Each row below is a small network's average activation on inputs in which a field has the value named, seen along a few directions.
Related values have similar rows: they may be neighbours, one step apart, or belong to one group.
(in the rows, 500 means zero)
Random noise pushes rows far along 12 fixed directions. That doesn't count. These rows show it; they differ only by the noise:
[378 422 670 365 475 472 527 445 498 529 296 423 443 485 360 428 383 519
 563 649 661 695 412 463 381]
[522 376 586 465 563 559 424 547 629 576 270 470 446 418 365 406 561 377
 528 641 514 644 509 635 514]
[704 408 495 504 408 593 493 480 442 424 407 488 471 742 662 340 378 372
 499 634 513 460 461 522 610]
[687 469 567 579 560 362 648 558 458 534 388 408 592 632 511 539 525 550
 429 531 519 546 545 387 375]
[447 659 452 619 412 198 441 606 463 617 488 545 485 676 655 539 601 506
 419 422 457 458 652 664 558]
[398 387 334 540 681 701 416 739 477 400 578 399 515 426 661 557 546 432
 622 494 237 263 611 416 627]
[580 577 470 684 401 460 463 383 489 582 524 591 459 562 596 460 518 329
 431 447 574 488 429 654 502]
[409 403 414 277 656 460 379 757 571 559 236 585 713 527 624 495 634 531
 523 598 557 551 409 629 613]
[643 349 484 510 437 484 659 587 427 222 327 412 499 500 642 469 493 360
 319 426 381 313 571 523 746]
[847 653 497 501 556 465 486 474 503 602 621 607 630 784 503 493 529 644
 506 537 587 568 465 420 453]
[533 428 543 606 415 441 519 550 514 448 318 385 423 552 573 471 541 429
 373 682 499 544 514 591 516]
[721 361 555 572 402 578 501 562 671 518 372 525 520 472 679 582 530 379
 328 671 581 571 366 573 550]
[165 266 700 468 438 281 563 800 684 858 358 511 530  87 573 834 355 321
 630 227 425 543 707 465 474]
[220 609 667 298 535 527 465 510 638 360 651 432 222 251 397 729 527 697
 418 370 478 488 541 327 445]


Values of KOF:
lor: [466 411 553 432 650 508 425 553 651 739 473 538 528 494 366 455 570 548
 632 491 451 568 633 510 395]
ful: [266 586 535 447 193 427 443 431 596 382 507 537 375 245 429 557 505 520
 361 530 469 538 600 723 751]
ravuz: [769 435 497 398 572 748 554 497 700 301 595 517 445 389 531 660 608 643
 283 545 493 488 371 402 443]
nubo: [646 534 527 772 239 651 535 304 630 560 794 526 443 276 519 668 395 411
 402 525 484 552 444 462 463]
mup: [601 536 537 446 478 664 457 455 476 459 657 506 458 517 382 446 374 535
 659 566 472 517 543 424 572]
tifi: [678 415 523 408 400 517 579 337 443 230 316 493 417 643 494 245 542 455
 249 553 545 436 417 612 654]
puf: [426 470 576 299 531 458 580 549 561 555 512 492 460 351 176 555 422 625
 588 397 474 611 644 407 455]
mag: [233 464 346 350 416 552 405 658 433 333 589 465 664 398 534 479 506 759
 603 790 439 479 419 521 746]
zed: [618 488 429 620 639 636 484 506 533 467 598 513 457 366 422 496 585 305
 581 274 270 344 649 510 555]
KOF is arranged as 4 separate groups.
Which other values are in the same group as lor? Give them in the order they are listed. -> tifi, mag
Which other values are in the same group as zed? Give them in the order they are listed. -> mup
Which other values are in the same group as ravuz? Give them in the order they are listed. -> puf

Values of ZOT:
refod: [580 365 541 421 546 747 478 467 539 264 417 341 307 616 616 349 495 443
 385 645 369 397 541 403 567]
sodi: [762 623 658 298 577 505 429 477 705 529 621 683 374 589 497 566 569 550
 424 272 525 507 514 433 521]
vutu: [530 485 483 381 486 533 523 451 450 412 407 478 538 581 396 405 459 616
 528 627 566 569 462 525 492]
vib: [296 534 338 458 636 624 510 414 428 500 601 574 686 181 417 588 499 461
 606 307 515 451 350 446 463]
noril: [445 595 634 543 540 465 408 381 632 536 460 519 190 481 502 499 654 376
 326 351 557 487 498 631 372]
rap: [878 544 549 364 508 615 511 498 679 649 814 695 671 534 424 645 432 734
 571 477 545 601 429 296 511]
dazef: [529 321 372 569 710 558 492 579 493 661 348 480 686 561 505 361 607 416
 607 597 467 545 445 527 394]
lokat: [699 482 718 432 593 546 559 518 720 521 451 409 378 482 418 670 538 622
 406 569 523 666 545 310 240]
tulif: [618 478 388 658 513 623 469 621 467 378 554 404 501 569 716 578 539 461
 429 617 375 365 506 446 554]
zepa: [605 547 378 714 533 572 529 337 330 532 578 471 496 595 296 276 472 387
 606 526 471 481 540 552 439]
dirok: [590 545 554 647 436 382 522 606 530 477 494 429 471 494 472 602 575 529
 423 589 458 541 587 543 542]
bupu: [363 468 438 624 565 457 670 417 256 255 364 340 658 367 344 396 564 523
 484 612 560 475 401 542 512]
rava: [395 322 534 549 426 589 554 507 568 483 505 505 391 210 554 559 426 266
 463 306 409 353 556 507 613]
ZOT is arranged as a ring.
A walk along ZOT starts at sodi and steps to its neighbour dirok. Put vutu, dazef, zepa, rava in the order it reaches them. -> vutu, zepa, dazef, rava
Fewest steps between lokat and rap? -> 4
Name the neighbours of bupu, in listed order. -> refod, noril

Values of ROMI:
ket: [383 545 464 424 638 393 629 363 424 399 372 527 627 236 177 450 677 574
 387 342 606 565 381 594 469]
gesif: [199 489 583 558 517 468 380 599 512 580 447 322 243 554 571 522 482 471
 606 639 416 543 654 476 299]
tesep: [399 611 530 742 346 393 540 457 481 658 746 431 465 488 504 662 415 648
 532 617 515 583 553 373 309]
tana: [498 463 472 379 527 629 412 419 445 488 507 596 543 469 280 229 470 453
 696 548 533 512 450 640 718]
senet: [621 554 472 532 526 594 452 394 500 474 458 548 607 507 434 428 534 508
 503 675 652 622 294 565 480]
goro: [660 347 557 255 633 501 631 577 540 368 294 491 535 577 527 412 535 469
 398 323 420 415 587 433 622]
vaz: [553 442 549 421 536 709 397 490 602 464 573 580 408 508 715 525 457 395
 475 443 526 402 377 421 555]
vifon: [458 546 603 405 396 433 602 562 421 486 665 473 481 672 737 716 241 670
 557 405 575 442 500 183 368]
kitep: [423 495 433 822 579 444 494 553 630 700 544 435 390 492 815 745 718 447
 236 452 433 408 515 478 117]
nabu: [498 372 621 389 589 423 636 597 532 571 439 352 487 570 485 589 418 638
 533 466 390 530 666 228 289]
lir: [432 602 508 416 483 425 431 613 506 337 451 382 495 508 361 513 631 739
 458 763 457 584 579 556 645]
tav: [466 476 713 336 497 472 465 632 622 374 336 270 232 594 438 574 523 705
 409 797 473 656 602 375 377]
mifu: [619 643 343 694 514 601 382 420 444 609 728 610 537 656 703 530 482 407
 574 507 567 435 331 508 389]
rovar: [300 665 528 289 357 438 297 444 547 530 599 585 226 670 479 370 421 574
 559 424 455 498 665 597 614]
ROMI is arranged as a line.
A walk along ROMI starts at mifu and steps to its neighbour tav. Put gesif, tana, nabu, rovar in the order it reaches them. -> gesif, tana, rovar, nabu
Name the neighbours of lir, in listed order. -> senet, vaz
Name the neighbours of tesep, in listed order. -> ket, goro
